A small network was shown many inputs. Here are its activations along a few directions, one row for each input.
In each table, some parts of the input vary, and every possible input appears once, in random order.
Descriptions start from the smaller parts, as in this example, which fits no table here: ring(8) and (point or ring(9) or (values(3) and line(4))).
Shared parts are said once, and a part with two or three values counts as separate values.
In the rows, zero is written as 128.

Other details of the inputs vary at random and push rows far along two fixed directions, the same in every table; ignore that.

Table:
R1: 112  129  118  119  126  120  139  123  130  127  137  118  126
R2: 123  123  124  136  115  124  117  111  141  123  137  125  147
R3: 130  111  135  137  107  110  113  115  126  119  140  126  140
R4: 162  197  130  159  175  165  118  147  133  139  96  180  100
R5: 134  108  127  120  117  106  131  108  129  130  135  128  154
R6: 165  208  126  147  180  150  131  141  135  153  99  198  122
R7: 125  111  131  132  114  118  124  125  125  121  135  114  127
R8: 126  124  128  138  115  120  118  103  140  120  142  127  150
R9: 131  111  134  139  105  111  113  118  127  119  141  124  138
R10: 115  131  117  124  122  119  134  126  131  130  134  119  130
R11: 130  109  136  136  109  108  113  113  125  119  142  126  139
R12: 130  126  124  114  125  113  141  120  129  134  134  128  139
R13: 129  109  136  131  112  112  118  117  125  118  140  123  136
R14: 126  116  128  125  124  129  129  127  125  121  131  110  114
R15: 115  119  126  113  119  127  142  134  117  136  148  140  146
R16: 119  117  124  117  112  122  136  133  119  136  151  140  151
R17: 131  130  124  111  141  135  141  138  126  143  108  127  131
R18: 130  125  122  120  119  111  136  123  132  138  132  128  142
R19: 164  191  133  159  169  150  114  120  138  141  102  195  139
R20: 169  207  125  152  174  146  126  137  138  153  103  200  128
R21: 135  110  127  117  120  108  133  108  127  130  134  126  153
R22: 131  110  131  137  112  113  118  120  128  118  138  123  133
R23: 134  151  131  123  160  156  137  157  124  130  104  135  99
R24: 111  125  116  118  121  119  137  126  131  128  136  115  128
R25: 158  205  129  150  174  160  127  150  126  152  118  215  135
R26: 126  115  127  131  118  126  125  127  127  123  130  111  119
R27: 126  114  128  129  121  127  126  125  127  123  131  112  117
R28: 114  129  118  118  125  119  138  121  130  125  140  118  128
R29: 126  112  133  130  119  119  125  124  125  120  136  116  125
R30: 140  109  126  130  111  99  123  102  132  129  139  136  163
R31: 130  109  132  135  115  114  119  119  127  119  139  122  131
R32: 124  113  129  130  118  123  125  127  125  123  133  111  121
R33: 127  109  132  128  119  119  125  125  126  119  135  117  126
R34: 131  112  135  140  106  108  112  115  126  119  141  128  142
R35: 124  114  131  126  123  125  129  129  125  122  131  113  119
R36: 123  110  131  127  118  122  127  126  125  122  132  112  121
R37: 123  125  127  136  119  124  120  109  140  122  137  127  146
R38: 124  122  126  139  114  120  116  105  141  122  140  128  150
R39: 68  100  121  46  159  193  189  217  104  142  71  37  47
R40: 131  111  127  133  111  113  117  101  135  126  134  131  159
R41: 67  99  122  40  160  197  191  221  106  142  68  40  44
R42: 119  124  125  133  117  128  120  118  140  125  132  120  143
R43: 125  115  130  124  126  128  129  129  124  123  132  108  117
R44: 136  108  126  124  116  104  127  106  130  131  136  131  157
R45: 126  112  131  128  119  121  127  124  125  120  136  112  123
R46: 133  112  128  137  109  110  114  100  135  127  135  131  162
R47: 130  148  129  127  153  155  134  155  125  134  104  130  99
R48: 113  166  117  115  164  171  145  163  132  138  97  125  93
R49: 130  110  137  131  112  111  117  115  124  117  143  122  138
R50: 133  112  134  132  115  116  121  118  127  118  140  124  131
R51: 122  110  129  125  120  124  127  128  124  123  132  107  118
R52: 133  126  124  121  122  109  136  115  131  135  137  134  143
R53: 126  111  131  135  113  118  122  124  126  122  134  115  128
R54: 129  109  135  132  110  114  118  119  126  119  140  122  133
R55: 122  112  130  124  124  127  130  130  124  123  131  107  116
R56: 126  113  132  126  121  122  127  126  123  120  135  112  123
R57: 162  197  137  157  172  162  115  150  131  138  98  187  108
R58: 135  112  128  138  111  108  114  94  135  125  138  137  162
R59: 161  191  138  155  173  158  119  146  131  136  101  184  107
R60: 55  115  110  41  166  201  195  212  115  143  74  37  48
R61: 129  109  135  131  111  115  119  120  126  117  141  121  133
R62: 130  111  133  138  108  113  117  119  128  120  137  124  134
R63: 113  124  120  124  119  125  130  118  134  120  139  111  130
R64: 135  114  129  135  113  110  117  94  133  124  138  134  160
R65: 164  192  139  155  170  156  116  142  129  134  107  183  113
R66: 129  109  131  138  110  112  117  120  127  119  138  121  135
R67: 117  124  127  113  123  129  143  135  115  137  147  140  144
R68: 121  120  124  120  112  122  133  133  120  138  150  142  153
R69: 130  108  133  134  111  113  118  117  128  119  139  124  132
R70: 161  196  132  162  175  161  116  148  131  141  99  179  104
R71: 156  188  136  153  174  159  121  149  129  138  100  174  104
R72: 112  127  121  126  121  126  131  121  135  122  136  114  129
R73: 115  129  120  133  117  124  124  120  136  124  136  116  133
R74: 123  115  128  124  125  131  131  130  125  123  127  108  112
R75: 111  125  117  118  123  119  137  124  130  128  137  115  127
Description of these inputs: line(5) and (point or ring(6) or line(8)).
Question: Changing only the line(5) part turns R44 into R21. The same change can be made to R38. Which row results?
Answer: R8
Question: Changing only the line(5) part turns R39 into R29. The same change can be made to R18. Which row results?
Answer: R52
Question: Change only the line(8) part in R7. List by row number the other rows that result.
Answer: R3, R4, R22, R32, R41, R47, R57
Question: Change only the line(5) part in R26. List by row number the other rows that result.
Answer: R4, R14, R27, R74
Question: Change only the ring(6) part in R72. List by row number the other rows that result.
Answer: R1, R5, R19, R37, R52

Table:
R76: 121  101  130  88  133  136  153  148  114  141  112  112  129
R77: 120  109  131  136  109  119  117  116  131  114  142  113  133
R78: 130  107  129  129  100  96  126  117  120  123  164  131  144
R79: 123  121  131  129  126  134  124  133  127  122  121  112  113
R80: 143  158  133  152  144  143  113  128  135  125  119  152  119
R81: 130  107  130  131  99  93  124  116  120  123  164  133  145
R82: 129  108  133  138  111  115  115  113  130  117  139  113  129
R83: 133  107  133  141  109  108  115  113  129  115  140  116  128
R84: 128  110  132  138  110  116  115  114  130  116  138  114  130
R85: 168  144  137  190  110  91  82  80  141  112  154  172  156
R86: 89  111  126  89  139  165  154  171  120  127  102  75  85
R87: 144  141  124  166  101  86  105  85  135  123  178  176  176
R88: 123  119  129  126  129  134  129  135  127  122  120  107  106
R89: 126  111  132  137  112  119  116  115  131  115  138  114  130
R90: 170  219  136  167  194  175  113  154  134  142  84  195  95
R91: 134  107  133  142  108  106  114  113  129  115  140  116  128
R92: 134  93  138  121  105  102  127  118  115  126  147  126  147
R93: 160  156  127  159  125  110  108  93  139  138  143  191  183
R94: 102  109  117  109  108  117  144  128  122  128  156  112  137
R95: 132  110  132  143  111  111  112  110  129  114  140  116  131
R96: 107  93  132  78  132  143  161  169  104  137  111  91  104
R97: 126  109  132  139  108  114  113  113  131  115  140  114  133
R98: 119  99  130  88  131  134  152  148  114  141  112  111  130
R99: 123  111  131  137  111  118  115  116  132  115  138  115  131
R100: 110  121  118  124  107  115  130  110  135  131  152  131  162
R101: 82  122  103  57  158  161  184  161  132  146  84  62  94
R102: 85  124  104  61  157  160  182  158  133  145  86  66  95
R103: 170  217  135  166  194  175  115  153  133  140  86  192  94
R104: 121  175  118  122  158  161  143  146  134  148  114  157  129
R105: 159  222  125  136  200  184  138  163  133  164  78  207  123
Question: What is each input in this table made of?
Answer: values(2) and (point or ring(6) or line(8))
Question: Changing only the values(2) part turns R86 into R77. The same change can be made to R79. Which row results?
Answer: R84
Question: Change only the values(2) part in R103. List by row number the other rows that result.
Answer: R95

Table:
R106: 143  71  153  137  111  113  107  115  113  108  121  108  136
R107: 183  128  151  167  142  101  96  104  117  121  114  162  125
R108: 141  239  123  119  213  210  160  239  102  176  81  195  56
R109: 216  217  164  200  174  136  91  135  119  124  125  238  106
R110: 82  95  118  109  73  89  132  94  131  123  189  126  190
R111: 99  109  121  179  83  112  81  80  160  76  157  72  119
R112: 136  121  103  124  115  84  143  62  149  136  158  138  194
R113: 146  108  135  125  120  118  111  105  145  139  98  129  169
R114: 114  91  111  113  87  89  127  56  145  128  169  118  213
R115: 65  88  119  73  113  169  171  205  91  145  133  82  91
R116: 106  107  118  173  83  89  90  76  159  84  163  64  107
R117: 90  85  112  25  158  172  197  195  119  157  37  31  72
R118: 62  127  99  48  147  153  203  186  118  152  120  86  99
R119: 207  207  165  201  173  158  81  140  122  123  124  242  116
Question: Changing only one part turns R115 into R108. The same change can be made to R113. Which row results?
Answer: R117
Question: What is each input in this table made of?
Answer: values(2) and (point or ring(6))
Question: Change only the values(2) part in R109. List by row number the other rows that result.
Answer: R119
